A small network was trained on made-up records. Each row is its average activation on records with the value named, seen along a few directions.
Related values have similar rows: they may be neighbours, one step apart, or belong to one group.
(in the rows, 500 means zero)
Random noise pushes rows far along 10 fixed directions. That doesn't count. These rows show it; they differ only by the noise:
[173 480 653 727 162 627 569 657 763 685 364 306 789 425 588 446 344 560
 630 435 459 568]
[696 443 533 427 306 453 378 625 734 570 454 569 368 378 678 564 381 623
 871 630 299 640]
[339 859 290 663 498 636  80 220 501 392 695 656 443 188 477 453 509 381
 390 429 346 599]
[588 515 572 637 630 479 341 399 470 495 455 746 243 312 611 617 362 498
 575 804 251 732]
[541 402 289 611 727 651 438 302 462 527 602 611 399 384 609 678 589 414
 443 481 275 431]
[565 456 667 427 497 450 557 845 294 555 481 440 485 468 472 553 296 444
 608 503 478 390]
[480 321 472 555 404 550 510 475 639 697 438 459 583 565 664 497 628 530
 484 462 477 394]
[645 459 533 469 318 472 688 535 618 541 548 475 432 414 504 438 693 576
 465 245 667 523]
[750 362 309 266 479 443 575 736 416 468 615 437 555 685 450 491 680 521
 559 330 600 112]
[591 561 731 550 484 505 345 458 385 677 517 645 300 290 624 440 544 312
 292 538 488 532]
[199 604 527 415 407 368 732 443 340 399 517 443 629 774 288 427 247 522
 426 408 701 513]
[519 640 486 442 307 480 428 702 563 425 562 462 500 349 450 500 320 567
 763 413 438 567]


Values of P:
p10: [481 340 487 570 706 505 747 288 601 376 382 578 413 588 448 570 609 600
 462 662 551 630]
p5: [536 351 713 644 699 527 657 527 405 563 423 544 365 492 504 586 548 469
 339 632 437 502]
p1: [500 372 513 654 355 680 805 500 800 409 503 499 649 510 481 396 647 438
 478 564 595 431]
p4: [248 410 629 305 524 604 657 323 399 707 500 343 572 667 555 615 320 318
 481 385 456 536]
p14: [601 522 484 499 317 485 159 591 656 631 416 475 670 498 569 319 702 571
 578 638 504 488]
p7: [142 566 575 693 591 519 456 632 459 495 294 232 780 504 438 470 360 567
 466 480 628 533]
p11: [382 409 730 595 621 484 671 665 321 489 353 445 537 572 364 530 416 501
 453 676 489 545]
p3: [516 642 497 609 376 588 370 493 731 462 475 450 570 298 545 500 600 594
 599 521 428 755]
p12: [386 498 618 525 391 625 703 345 708 531 555 497 555 491 495 437 554 384
 391 402 556 430]
p15: [439 745 348 384 407 474 397 383 627 384 574 428 492 424 491 454 423 534
 585 296 565 595]
p8: [604 479 389 361 582 457 367 594 459 560 459 365 510 493 609 629 447 588
 671 398 425 540]
p6: [527 492 463 419 293 388 576 448 717 485 438 489 551 616 494 458 413 667
 682 522 545 736]
p2: [351 658 253 441 578 584 264 386 411 396 647 466 562 421 444 503 350 397
 533 371 429 406]
p13: [531 547 324 747 574 568 592 762 491 138 569 581 662 521 259 537 460 587
 644 737 372 364]
p9: [508 509 519 724 560 502 465 586 590 512 423 415 512 381 561 507 644 658
 444 458 496 595]
Each value of P is a pair of two hidden parts, and every pair occurs once (5 first parts, 3 second parts).
Changing only the second part turns p6 into p11. p14 has the same second part as p6; what does that change turn p14 into?
Answer: p4
Changing only the second part turns p12 into p2. p10 has the same second part as p12; what does that change turn p10 into?
Answer: p1

Values of H:
h1: [233 518 507 650 314 508 450 368 702 571 414 496 589 507 553 433 383 624
 620 545 438 707]
h9: [423 375 696 386 514 434 479 562 413 687 326 402 596 727 613 443 412 419
 443 649 565 341]
h4: [119 541 396 520 611 417 456 441 388 453 372 330 679 675 423 531 269 646
 559 474 554 557]
h13: [569 643 338 241 367 443 466 275 532 397 707 622 497 730 458 404 579 400
 428 452 577 396]
h11: [576 324 457 641 499 608 718 412 707 547 525 521 475 450 602 522 718 494
 391 417 493 453]
h3: [453 526 429 531 216 507 629 430 833 492 508 420 560 478 470 410 629 703
 608 294 593 634]
h12: [664 403 503 567 566 517 662 700 449 408 519 565 450 419 477 651 354 514
 684 609 331 515]
h5: [498 678 538 350 366 554 404 426 524 502 684 527 407 349 538 469 411 299
 493 326 492 463]
h8: [217 422 541 638 437 515 631 210 658 620 346 453 552 572 535 533 490 662
 438 450 543 764]
h7: [365 492 364 507 634 510 562 453 389 413 499 431 614 638 419 594 387 530
 513 511 494 508]
h10: [481 375 504 681 666 565 766 579 408 440 478 508 479 443 435 649 422 533
 463 486 476 475]
h14: [599 481 448 416 425 462 792 414 590 415 579 541 430 559 466 543 505 528
 528 381 539 589]
h2: [368 540 425 420 388 539 477 404 635 532 507 364 648 599 527 474 461 532
 560 401 536 560]
h6: [331 474 796 460 463 516 483 750 383 723 377 261 622 436 511 483 308 424
 536 429 532 495]
h15: [365 378 493 515 658 491 327 359 421 716 343 435 475 506 629 584 501 550
 473 519 429 576]
Each value of H is a pair of two hidden parts, and every pair occurs once (5 first parts, 3 second parts).
Changing only the second part turns h13 into h5. h2 has the same second part as h13; what does that change turn h2 into?
Answer: h9
Changing only the second part turns h15 into h4. h3 has the same second part as h15; what does that change turn h3 into?
Answer: h11
